These are the activations of a small neural network, seen along a few directions. Each row is one input.
In each table, some parts of the input vary, and every possible input appears once, in random order.
Descriptions start from the smaller parts, as in this example, which fits no table here: one of 2 separate values, together with either a single point or one of 11 places along a line or (one of 5 places around a ring, together with one of 6 places along a line).
Shared parts are said once, and a part with two or three values counts as separate values.

Other details of the inputs vary at random and push rows far along two fixed directions, the same in every table; ignore that.

A family of inputs:
r1: [2,27,2,18,2,1,12,-17,12,-5,-2,57]
r2: [-18,34,-21,-42,29,1,-22,-3,50,1,-8,20]
r3: [-7,30,4,9,7,0,20,-20,-3,-4,-4,48]
r4: [-8,39,-10,11,2,-21,15,-11,-21,2,9,37]
r5: [-10,34,-18,-13,8,-16,-17,10,38,-8,5,31]
r6: [-13,33,2,20,-6,-17,23,-9,-20,-14,5,45]
r7: [9,-24,-9,-21,12,12,-18,-4,7,24,-3,-44]
r8: [-6,-19,-10,-41,8,2,-21,28,3,2,8,-55]
r9: [9,-28,19,31,-25,-2,23,4,-51,-6,6,-20]
r10: [-6,-21,-13,-29,3,-5,-34,24,25,1,-5,-52]
r11: [-19,37,-18,-48,34,5,-9,-6,35,0,0,22]
r12: [17,-33,16,23,-14,14,2,-5,-7,6,-10,-18]
r13: [12,-27,16,37,-28,-5,9,4,-27,-4,-1,-14]
r14: [17,-33,0,-5,0,15,-26,9,31,9,-6,-32]
r15: [21,-34,31,30,-17,21,35,-13,-54,5,4,-10]
r16: [-9,33,5,7,9,2,25,-22,-8,-5,0,51]
r17: [-10,-19,-14,-37,8,-2,-29,25,17,1,0,-57]
r18: [18,-29,19,48,-33,-4,13,4,-29,-4,2,-7]
Description of these inputs: one of 2 separate values, together with either a single point or one of 8 places along a line.
Start at r14 and move only the place on the line of 8, one step at a time. The first step leads to r1. Which rows follow, in order?
> r12, r2, r3, r16, r11, r15
Change only the choice among 2 separate values in r15. List by row number the other rows that result.
> r8

A family of inputs:
r19: [-3,6,2,8,-1,-2,7,-4,-4,-5,-1,13]
r20: [2,4,5,8,-3,-2,10,-3,-12,-3,4,13]
r21: [8,-9,0,-4,7,15,-7,-3,7,9,-8,-7]
r22: [-3,8,-2,-2,3,-4,4,-2,-5,2,2,4]
r23: [-2,8,0,3,1,-4,8,-4,-9,1,3,6]
r24: [4,-7,0,3,-4,-1,-5,2,3,4,-2,-9]
r25: [-1,7,2,0,0,-2,7,0,-8,-1,4,9]
r26: [2,-8,1,-2,-2,2,-3,5,-1,1,1,-8]
r27: [-1,-8,0,-5,-1,1,-9,5,8,0,-4,-12]
r28: [3,-7,-1,3,-2,0,-5,2,5,3,-1,-10]
r29: [2,3,3,9,-4,-1,5,-1,-2,-3,3,12]
r30: [-2,-5,1,-6,-1,2,-2,4,-4,0,-2,-12]
r31: [1,-7,-3,-2,0,0,-6,2,2,3,-1,-12]
r32: [-1,-8,2,-2,-2,2,-3,3,-2,0,-3,-10]
r33: [1,5,4,8,-2,-1,11,-3,-11,-3,5,13]
r34: [2,4,4,11,-3,0,10,-4,-10,-3,4,13]
r35: [4,-7,1,4,-5,-1,-5,2,2,4,-2,-8]
r36: [3,-5,-5,-18,14,14,-13,-2,19,10,-7,-11]
r37: [3,-9,-1,-3,-1,2,-5,5,3,1,1,-9]
r38: [0,-8,0,-2,0,2,-6,3,6,-1,-3,-12]
r39: [4,-14,-3,-3,-2,2,-11,6,9,5,-2,-23]
r40: [1,-8,2,2,-2,1,-3,3,5,-1,-3,-9]
r41: [-3,5,4,8,-2,-1,8,-4,-8,-4,0,12]
r42: [3,-8,1,1,-2,2,-2,4,0,0,2,-7]
r43: [5,-15,1,-8,-1,3,-7,8,-1,3,1,-22]
r44: [1,5,0,9,-3,-4,3,-3,1,1,0,10]
r45: [1,4,4,8,-2,0,8,-2,-8,-2,4,13]
r46: [2,-15,0,-7,-2,3,-12,7,8,2,-5,-22]
r47: [6,-9,2,3,-5,1,-4,5,4,1,0,-7]
r48: [2,-7,-3,-2,-1,-1,-8,3,5,4,-2,-11]
r49: [-7,22,-5,1,5,-7,5,-7,1,-2,2,26]
r50: [1,-6,-1,-1,0,0,-2,1,-4,3,1,-12]
r51: [-3,6,2,6,-1,-2,4,-3,1,-4,-1,11]
r52: [1,-6,-1,2,-1,0,-1,0,-4,2,0,-10]
r53: [0,-5,-1,-10,2,2,-4,6,0,2,3,-14]
r54: [0,7,-1,6,-2,-4,3,-4,-4,0,0,11]
r55: [-2,5,2,6,-2,-2,6,-4,-4,-4,-2,13]
r56: [-2,5,2,6,-1,-2,3,-3,0,-4,-2,11]
r57: [2,-8,5,7,-5,1,0,1,1,-1,-3,-5]
r58: [-2,5,5,11,-3,-1,11,-6,-10,-5,0,13]
r59: [-8,26,-8,-8,9,-8,2,-5,4,-2,2,24]
r60: [-2,7,3,7,-3,-2,6,-4,-5,-4,-2,15]
r61: [3,-8,-2,-3,1,2,-5,5,4,0,1,-10]
r62: [-3,6,3,9,-2,-1,10,-5,-8,-4,0,13]
r63: [-1,-6,1,-6,0,2,-3,4,-2,0,-3,-11]
r64: [-1,6,4,9,-4,-3,5,-3,0,-3,-2,15]
r65: [2,5,5,11,-3,0,12,-4,-13,-4,5,13]
r66: [-20,39,-27,-60,40,4,-25,-4,61,5,-3,18]
r67: [-1,6,-2,6,-1,-3,1,-3,0,0,0,8]
r68: [6,-8,2,5,-4,2,-2,4,3,0,1,-7]
r69: [3,-9,-1,-3,-2,2,-7,6,6,1,0,-10]
r70: [3,4,3,10,-4,0,7,-2,-3,-3,3,12]
r71: [2,-6,-1,3,-2,0,-3,0,2,2,-1,-9]
r72: [1,-6,-1,-2,0,0,-3,1,-4,3,0,-12]
r73: [1,-6,-2,0,0,0,-3,1,-2,3,0,-10]
r74: [2,-8,4,5,-4,1,-1,1,3,-2,-3,-8]
r75: [-4,8,3,4,-1,-1,10,-3,-11,-3,1,10]
r76: [4,-8,1,-1,-4,2,-6,5,3,1,0,-8]
r77: [3,4,3,11,-3,-1,9,-3,-7,-4,4,13]
r78: [-4,7,3,7,-1,-1,11,-5,-10,-5,0,12]
r79: [5,-11,4,-9,5,12,1,-11,9,7,-3,-9]
r80: [1,-7,-1,-3,1,3,-3,5,1,1,2,-9]
r81: [5,-9,1,0,-3,2,-6,6,7,1,0,-9]
r82: [5,-9,1,2,-3,2,-4,5,5,0,1,-8]
r83: [3,-8,2,-1,-3,2,-3,4,-2,1,1,-7]
r84: [-3,9,-2,-3,2,-5,3,-2,-6,2,2,5]
r85: [5,4,7,16,-9,-2,9,-3,-7,-2,2,19]
r86: [-1,-7,1,-2,-2,2,-4,3,-2,0,-3,-10]
r87: [0,-4,-3,-10,2,-1,-6,4,-1,5,0,-15]
r88: [-7,23,-7,0,7,-7,5,-7,5,-3,2,27]
r89: [0,-7,4,3,-3,2,4,0,-8,-2,-1,-8]
r90: [-4,7,3,5,-1,-1,9,-4,-9,-4,0,11]
r91: [-2,7,1,0,1,-1,7,0,-7,-2,5,8]
r92: [-1,-6,3,-2,-2,2,3,2,-6,-1,0,-12]
r93: [-1,-6,4,0,-3,1,3,2,-9,0,-1,-8]
r94: [2,-7,4,3,-4,1,-5,3,4,0,-4,-7]
r95: [-19,38,-27,-57,39,5,-26,-3,58,6,-4,18]
r96: [2,-6,0,1,-1,0,0,0,-6,2,1,-11]
r97: [-1,7,0,6,-2,-4,4,-4,-7,1,0,11]
r98: [2,-6,-1,-2,-1,-1,-2,1,-5,3,0,-11]
r99: [-10,24,-4,-5,6,-6,7,-5,1,-6,0,27]
r100: [2,-7,-2,1,-1,0,-3,1,0,2,0,-11]
r101: [-6,24,-7,-3,5,-8,-1,-5,9,-1,0,26]
r102: [-3,-6,1,-6,0,2,0,3,-3,0,-1,-13]
r103: [3,4,4,11,-5,-2,8,-3,-9,-3,2,16]
r104: [2,-7,1,-3,0,2,-2,4,-3,1,3,-10]
r105: [-1,-4,-3,-7,2,-1,-3,3,-2,4,1,-15]
r106: [0,-8,0,0,-1,2,-2,2,2,-2,-2,-11]
r107: [0,6,1,8,-2,-4,6,-5,-9,0,1,12]
r108: [0,7,3,3,0,-1,9,-2,-9,-2,5,9]
r109: [0,6,-1,7,-2,-4,4,-4,-5,0,0,11]
r110: [-1,7,2,0,0,-2,6,0,-8,-1,4,10]
r111: [1,-6,-4,-4,1,0,-9,3,8,3,-1,-13]
r112: [3,-8,-2,-4,0,2,-7,6,8,1,1,-11]
r113: [-1,-8,-1,-4,0,2,-6,4,4,-1,-3,-12]
What is each input in this table made of?
> one of 5 places along a line, together with either a single point or (one of 3 separate values, together with one of 6 places along a line)
Changing only the place on the line of 5 turns r103 into r42. The same change can be made to r46. Which row results?
> r56
Changing only the place on the line of 5 turns r99 into r89. The same change can be made to r37. Which row results?
> r77
Start at r93 and move only the place on the line of 6, one step at a time. The first step leads to r99. Which rows follow, in order?
> r32, r55, r27, r64
Change only the place on the line of 6 in r20. List by row number the other rows that result.
> r25, r26, r37, r47, r69
Change only the choice among 3 separate values in r92. List by row number the other rows that result.
> r23, r108
